Each row below holds a small network's activations on one input, seen along a few directions.
In each table, some parts of the input vary, and every possible input appears once, in random order.
Descriptions start from the smaller parts, as in this example, which fits no table here: one of 6 places along a line, together with either a single point or one of 11 places along a line or (one of 3 separate values, together with one of 8 places around a ring).
Shared parts are said once, and a part with two or three values counts as separate values.
In the rows, 100 means zero.

Other details of the inputs vary at random and push rows far along two fixed directions, the same in every table; ignore that.

A family of inputs:
R1: [95 99 96 103 115 73 91 122 102 83 110 110]
R2: [100 110 111 100 75 81 65 132 127 80 116 62]
R3: [102 88 129 108 117 138 105 76 98 113 90 109]
R4: [84 99 101 96 127 76 130 69 78 96 101 124]
R5: [106 90 81 114 123 126 144 78 84 101 114 100]
R6: [123 120 114 113 80 84 103 120 100 94 117 99]
R7: [97 88 94 68 117 111 114 60 78 112 80 110]
R8: [99 97 115 107 97 88 97 111 97 85 124 90]
R9: [113 117 89 106 90 83 122 128 85 98 107 93]
R10: [96 92 123 107 103 129 89 113 109 99 94 104]
R11: [100 110 88 102 125 137 111 65 96 93 100 86]
R12: [103 97 102 111 81 137 89 107 122 114 120 89]
R13: [111 101 94 115 87 147 85 102 135 112 131 72]
R14: [97 95 84 83 88 109 110 78 93 106 88 99]
R15: [89 104 91 104 93 98 69 100 115 106 106 88]
R16: [99 90 97 89 72 82 60 137 96 102 88 84]
R17: [87 93 129 105 86 100 91 111 99 103 90 96]
R18: [143 131 93 164 124 141 59 122 123 102 135 79]
R19: [104 98 83 102 108 151 78 102 99 105 100 99]
R20: [77 88 101 103 65 48 95 146 112 104 83 96]
R21: [109 108 107 77 87 31 100 141 70 90 84 104]
R22: [114 117 119 86 119 100 118 99 83 95 109 129]
R23: [111 103 79 113 79 102 87 116 118 81 101 65]
R24: [75 92 95 55 77 33 119 80 91 110 73 125]
R25: [90 88 102 76 138 114 128 27 75 128 74 151]
R26: [125 104 80 147 120 159 67 134 116 80 134 68]
R27: [82 89 95 72 58 57 103 115 82 101 75 106]
R28: [95 94 93 108 72 31 92 138 104 82 105 96]
R29: [115 116 94 101 66 49 100 147 85 86 96 92]
R30: [97 101 91 110 104 123 64 111 116 107 102 108]
R31: [90 91 99 108 57 76 84 148 98 91 78 83]
R32: [119 105 96 125 97 173 82 72 132 109 128 80]
R33: [89 103 104 132 94 110 69 120 114 104 96 88]
R34: [89 98 105 118 113 116 84 111 110 103 88 110]
R35: [85 92 87 67 68 36 121 126 98 87 82 82]
R36: [94 85 111 88 74 47 122 131 100 87 114 95]
R37: [114 121 90 122 100 81 111 119 105 105 118 103]
R38: [101 94 106 134 97 106 59 130 120 105 94 85]
R39: [104 107 85 94 135 143 109 74 100 89 96 96]
R40: [82 86 107 77 137 130 145 54 62 110 61 142]
R41: [85 92 91 56 113 107 110 75 80 105 79 117]
R42: [77 89 110 87 113 109 132 68 64 109 64 121]
R43: [105 108 88 143 102 149 53 102 125 112 120 84]
R44: [99 104 86 104 65 44 76 133 131 81 98 76]
R45: [98 118 128 77 77 33 105 131 79 91 102 108]
R46: [118 125 94 125 95 79 104 109 101 99 109 108]
R47: [96 97 110 72 72 79 57 143 121 92 104 86]
R48: [120 106 85 138 111 150 41 106 140 111 123 68]
R49: [114 109 101 117 90 125 91 95 132 86 116 73]
R50: [84 90 93 84 116 56 157 72 80 102 98 130]
R51: [100 126 104 104 116 75 114 92 82 100 102 122]
R52: [85 93 89 90 107 106 128 65 94 126 93 129]
R53: [98 105 86 101 125 137 82 79 116 109 106 108]
R54: [119 98 83 134 106 129 106 100 98 87 116 84]
R55: [81 95 118 40 102 49 123 92 91 82 78 120]
R56: [130 95 87 144 140 170 91 88 101 95 124 79]
R57: [110 114 114 96 70 50 111 148 101 96 117 93]
R58: [81 93 119 73 68 72 85 111 93 103 94 104]
R59: [114 89 117 106 114 101 99 98 97 90 118 100]
R60: [115 126 98 109 162 138 134 49 81 107 104 149]
R61: [96 97 90 107 102 116 106 66 102 118 91 123]
R62: [92 91 93 115 110 146 132 83 89 115 87 103]
R63: [84 93 85 73 126 112 153 29 92 129 89 136]
R64: [93 112 92 111 104 89 80 101 120 89 106 80]
R65: [96 89 97 69 83 41 87 129 94 81 77 80]
R66: [111 100 72 115 93 146 89 106 119 112 117 68]
R67: [93 98 93 93 126 154 121 42 73 119 89 120]
R68: [85 98 93 74 72 71 75 124 94 99 91 79]
R69: [99 105 81 114 77 67 84 136 138 92 113 65]
R70: [85 91 106 104 110 101 136 56 87 116 70 135]
R71: [88 88 116 63 115 120 117 62 84 111 88 140]
R72: [94 91 111 84 91 118 121 58 90 114 92 126]
R73: [96 96 99 80 132 78 116 61 99 99 82 114]
R74: [121 96 105 132 103 129 104 94 114 89 130 91]
R75: [114 94 99 142 107 156 65 120 109 103 98 72]
R76: [106 96 116 132 101 156 107 77 112 108 102 98]
R77: [107 94 100 115 118 77 89 111 103 92 110 99]
R78: [73 78 128 68 77 54 143 101 86 110 73 122]
R79: [110 104 97 113 83 111 97 115 135 91 124 66]
R80: [116 101 111 107 103 111 73 108 127 88 114 71]
R81: [103 90 118 84 132 154 120 30 83 125 95 133]
R82: [113 124 98 112 126 123 122 80 68 101 103 110]
R83: [100 114 103 70 88 38 104 148 70 83 86 114]
R84: [125 106 103 144 118 158 64 130 131 83 147 73]
R85: [78 88 104 69 98 39 130 103 59 85 83 111]
R86: [90 100 112 80 67 78 66 124 112 98 107 80]
R87: [93 88 119 56 112 99 112 57 88 114 87 119]
R88: [116 110 127 83 122 85 131 78 73 104 97 130]
R89: [90 91 83 90 55 76 84 148 103 103 96 83]
R90: [92 105 92 85 120 83 97 93 112 89 92 107]
Description of these inputs: one of 3 separate values, together with one of 5 places along a line, together with one of 6 places along a line.
Q: Changing only the choice among 3 separate values turns R64 into R2. The same change can be made to R25. Which row results?
A: R81
Q: Changing only the choice among 3 separate values turns R18 into R88. The same change can be made to R44. Which row results?
A: R49
Q: Changing only the choice among 3 separate values turns R85 into R8. The same change can be made to R83. Which row results?
A: R22
Q: A walk changes only the place on the line of 5. It starts at R19 and steps to R16. List the rest of the walk in order.
A: R67, R27, R89
Q: Which other rows does R38 become when the choice among 3 separate values takes its other values? List them by row number.
A: R3, R75
Q: Which other rows does R31 become when the choice among 3 separate values takes its other values? List them by row number.
A: R70, R76

A family of inputs:
R91: [126 111 98 135 117 153 48 123 131 85 142 73]
R92: [105 102 118 90 138 132 114 70 89 102 99 122]
R93: [112 106 89 132 143 123 147 76 71 91 102 112]
R94: [94 88 98 82 100 126 121 71 85 116 90 113]
R95: [84 94 91 85 71 23 81 132 112 85 88 82]
R96: [92 104 79 114 91 109 87 113 126 93 103 75]
R97: [79 87 99 61 86 5 101 117 93 88 76 113]
R98: [83 78 93 94 99 107 111 87 94 111 87 106]
R99: [128 110 101 128 128 125 126 103 85 85 120 90]
R100: [114 107 112 119 116 121 135 70 112 106 127 108]
R101: [101 102 93 88 70 32 64 148 107 89 97 86]
R102: [90 90 109 108 103 107 103 84 99 102 80 111]
R103: [122 123 70 155 66 140 29 167 154 90 134 32]
R104: [93 103 98 78 85 45 78 133 93 94 97 110]
R105: [99 103 90 83 121 97 128 49 90 111 89 112]
R106: [127 116 95 125 126 123 132 92 73 94 116 104]
R107: [100 94 89 81 109 130 130 65 90 114 95 111]
R108: [105 99 103 86 131 110 117 56 96 96 105 111]
R109: [117 112 91 164 85 128 8 193 153 89 135 48]
R110: [104 108 93 89 113 104 116 60 97 106 101 102]
R111: [109 106 96 88 121 104 110 66 94 103 103 114]
R112: [86 86 83 94 104 117 120 82 102 106 87 106]
R113: [99 103 105 122 110 117 76 118 113 103 96 96]
R114: [117 91 95 136 83 159 52 135 135 97 131 52]
R115: [96 86 97 80 113 130 130 62 98 102 99 106]
R116: [121 119 93 145 82 114 89 122 131 102 134 86]
R117: [99 107 119 88 117 113 114 77 84 111 85 124]
R118: [74 84 95 47 57 23 115 126 83 102 66 110]
R119: [100 99 126 92 122 120 109 81 92 102 91 115]
R120: [89 88 109 79 108 113 130 53 72 117 82 127]
R121: [102 106 103 79 136 118 124 51 79 108 100 136]
R122: [77 84 108 75 53 36 87 135 86 103 76 99]
R123: [100 87 111 112 92 127 81 105 107 101 109 82]
R124: [89 85 98 121 94 120 84 99 106 107 99 90]
R125: [120 116 102 127 108 132 123 73 110 109 131 108]
R126: [88 97 98 90 82 39 64 154 108 84 99 98]
R127: [105 94 118 112 93 122 82 105 111 92 101 89]
R128: [122 118 88 133 124 121 128 97 76 94 113 102]
R129: [98 99 102 81 131 115 134 38 95 101 99 108]
R130: [92 102 96 82 111 118 126 67 102 95 97 98]
R131: [91 106 107 86 71 43 63 164 98 96 93 98]
R132: [107 106 99 139 108 116 117 88 123 105 126 103]
R133: [73 80 102 55 54 27 102 134 79 106 69 108]
R134: [105 115 82 107 86 123 88 107 118 96 112 74]
R135: [82 98 119 51 80 25 98 130 74 99 79 126]
R136: [105 102 110 112 89 120 83 103 102 103 95 96]
R137: [101 102 105 116 89 119 84 102 102 104 91 99]
R138: [78 97 123 54 83 27 111 115 70 104 59 131]
Q: What is each input in this table made of?
A: one of 4 places along a line, together with either one of 2 separate values or one of 10 places around a ring
Q: Changing only the place on the line of 4 turns R92 into R109. The same change can be made to R114. Which row results?
A: R98
Q: Changing only the place on the line of 4 turns R112 into R115. The same change can be made to R124. Which row results?
A: R123
Q: Which other rows does R106 become when the choice among 2 separate values takes its other values? List them by row number.
A: R125
Q: A walk changes only the place on the ring of 10. It starts at R122 and steps to R133. List the rest of the walk in order.
A: R118, R103, R105, R101, R104, R131, R138, R137
Q: Which other rows does R93 become when the choice among 2 separate values takes its other values? List them by row number.
A: R132
Q: Which other rows does R135 become when the place on the ring of 10 takes its other values? List them by row number.
A: R94, R107, R110, R111, R117, R120, R121, R134, R136

A family of inputs:
R139: [69 92 96 63 53 20 136 109 85 98 86 112]
R140: [94 98 93 66 95 56 131 72 103 98 98 120]
R141: [101 101 109 77 132 67 137 72 77 97 101 122]
R142: [108 106 118 119 139 148 86 71 110 111 109 118]
R143: [73 83 95 55 106 71 109 74 94 94 73 114]
R144: [108 93 107 122 114 175 98 65 95 113 103 106]
R145: [114 118 106 122 124 119 73 104 102 98 111 101]
R146: [126 120 87 129 149 143 99 87 94 95 114 110]
R147: [117 109 102 140 125 159 104 87 90 110 105 109]
R148: [100 98 100 94 57 81 23 179 131 88 113 55]
R149: [87 97 112 62 61 16 145 119 79 88 86 106]
R150: [108 103 112 103 109 130 68 87 107 101 106 103]
R151: [98 106 108 60 107 49 145 75 87 88 97 118]
R152: [115 107 96 143 80 99 82 156 113 84 131 65]
R153: [95 102 97 93 116 85 144 92 56 95 81 132]
R154: [105 107 76 114 126 143 99 55 126 116 104 90]
R155: [78 79 96 70 94 96 127 74 86 109 64 110]
R156: [108 99 115 136 118 165 96 86 109 115 107 111]
R157: [88 95 79 120 33 59 48 182 137 98 108 41]
R158: [108 88 98 110 61 120 50 155 117 103 102 58]
Q: Changing only one part turns R152 into R141. The same change can be made to R149. Which row results?
A: R151
Q: What is each input in this table made of?
A: one of 2 separate values, together with one of 10 places around a ring
Q: Which other rows does R145 become when the choice among 2 separate values takes its other values? List them by row number.
A: R147
